Each row below holds a small network's activations on one input, seen along a few directions.
In each table, some parts of the input vary, and every possible input appears once, in random order.
Descriptions start from the smaller parts, as in this example, which fits no table here: line(4) and (point or line(11) or (values(3) and ring(8))).
Shared parts are said once, and a part with two or three values counts as separate values.

Other details of the inputs shift rows strongly along two fixed directions, in all tables alike. That doesn't count.

Rows:
x1: [ -3.5   9.5  17.6  25.3  -3.9 -11.4   6.1  23.5  23.3  -0.1  -3.3 -10.3]
x2: [17.0 13.3 15.9  3.3 -9.3 -7.5 15.9 21.5 20.9  4.9 -4.3  5.8]
x3: [ -1.6   5.2 -15.8 -37.6  54.8  24.0  21.4 -11.5 -41.5 -39.6  15.2 -16.0]
x4: [ -9.9 -73.6 -30.8  22.9 -13.6  33.4 -34.0 -35.8 -61.9  25.3 -13.5  28.4]
x5: [  9.4  10.9  23.2  21.1   4.1  -8.0 -18.4   8.8  36.2   1.0   9.7 -18.1]
x6: [  1.6  14.7  13.8  -5.1 -10.9 -24.3  13.6   6.6  19.1  -1.9 -15.8   8.0]
x7: [  2.4  17.8  15.7  23.7  -0.2  -7.7   0.5  23.2  20.4   7.2  -6.2 -12.8]
x8: [ 17.1  18.0  21.1   7.4  -9.8  -6.5 -21.4   8.7  27.9  -6.3   4.9 -11.8]
x9: [-17.3 -14.1  -8.4 -19.4  68.7  39.1  34.5  -3.8 -19.4 -32.3   4.4 -22.5]
x10: [10.0 19.9 14.6 27.9  2.1 -9.9  6.5 16.3 21.8  5.6  2.0 -2.6]
x11: [  0.5  23.0   6.2 -10.3 -22.2 -17.9 -19.5  -4.1  32.5  -1.5  16.5 -10.9]
x12: [ -0.1  19.2   2.4 -14.7 -20.9 -18.2  18.1   7.9  24.7   9.6   7.7   6.6]
x13: [ -7.2 -76.3 -32.5  17.6  -7.7  34.2 -23.4 -42.6 -52.2  30.2 -22.3  38.6]
x14: [ 14.0  13.5  14.4  -7.4  -9.7 -23.7  16.6  11.2  16.6   4.5  -3.5   6.6]
x15: [ 15.0  17.8  18.2  -2.5 -11.7 -23.2 -21.3  -1.4  24.5  -6.6   4.8 -10.7]
x16: [  4.9 -46.7  -6.7  51.9 -82.6 -35.1 -49.2 -22.7  -7.6  59.9 -30.6  49.6]
x17: [ -5.1 -15.2  -8.9 -20.6  68.6  40.0  36.9   0.0 -22.1 -24.9  15.7 -24.3]
x18: [-19.6 -61.5 -51.1   2.7 -22.2  24.6 -38.2 -46.9 -57.5  36.0  -4.9  27.5]
x19: [  8.5  24.3  15.0   9.2 -13.1  -6.9  -3.8  24.7  11.5   1.0 -10.2  -4.3]
x20: [-12.7  19.9   3.3 -13.2 -21.0 -18.8  15.2   3.9  26.7   3.4  -3.8   8.3]
x21: [ 16.6  26.6  13.9  13.4 -10.9  -8.6   2.9  17.2  13.2  -1.1  -1.9   5.5]
x22: [-16.0   9.6 -28.0 -46.0  46.2  28.5  22.5 -13.1 -33.0 -34.8  27.5 -14.8]
x23: [-30.0  -0.1 -24.0 -48.0  39.3  27.3  22.1  -7.0 -32.6 -39.4  22.0 -22.9]
x24: [  6.1  24.1  11.0  -1.8 -13.9 -23.3  -3.4  15.1   8.6  -0.1 -10.0  -3.1]
Each input here is: line(4) and (point or ring(5)).
- Changing only the line(4) part turns x1 into x23. The same change can be made to x5. Which row results? => x11
- Which other rows agree with x15 in the line(4) part? List them by row number. => x3, x6, x14, x16, x24
- A walk changes only the ring(5) part. It starts at x9 and steps to x17. List the rest of the walk in order. => x10, x7, x1
- Which other rows agree with x2 in the line(4) part? List them by row number. => x4, x8, x13, x19, x21
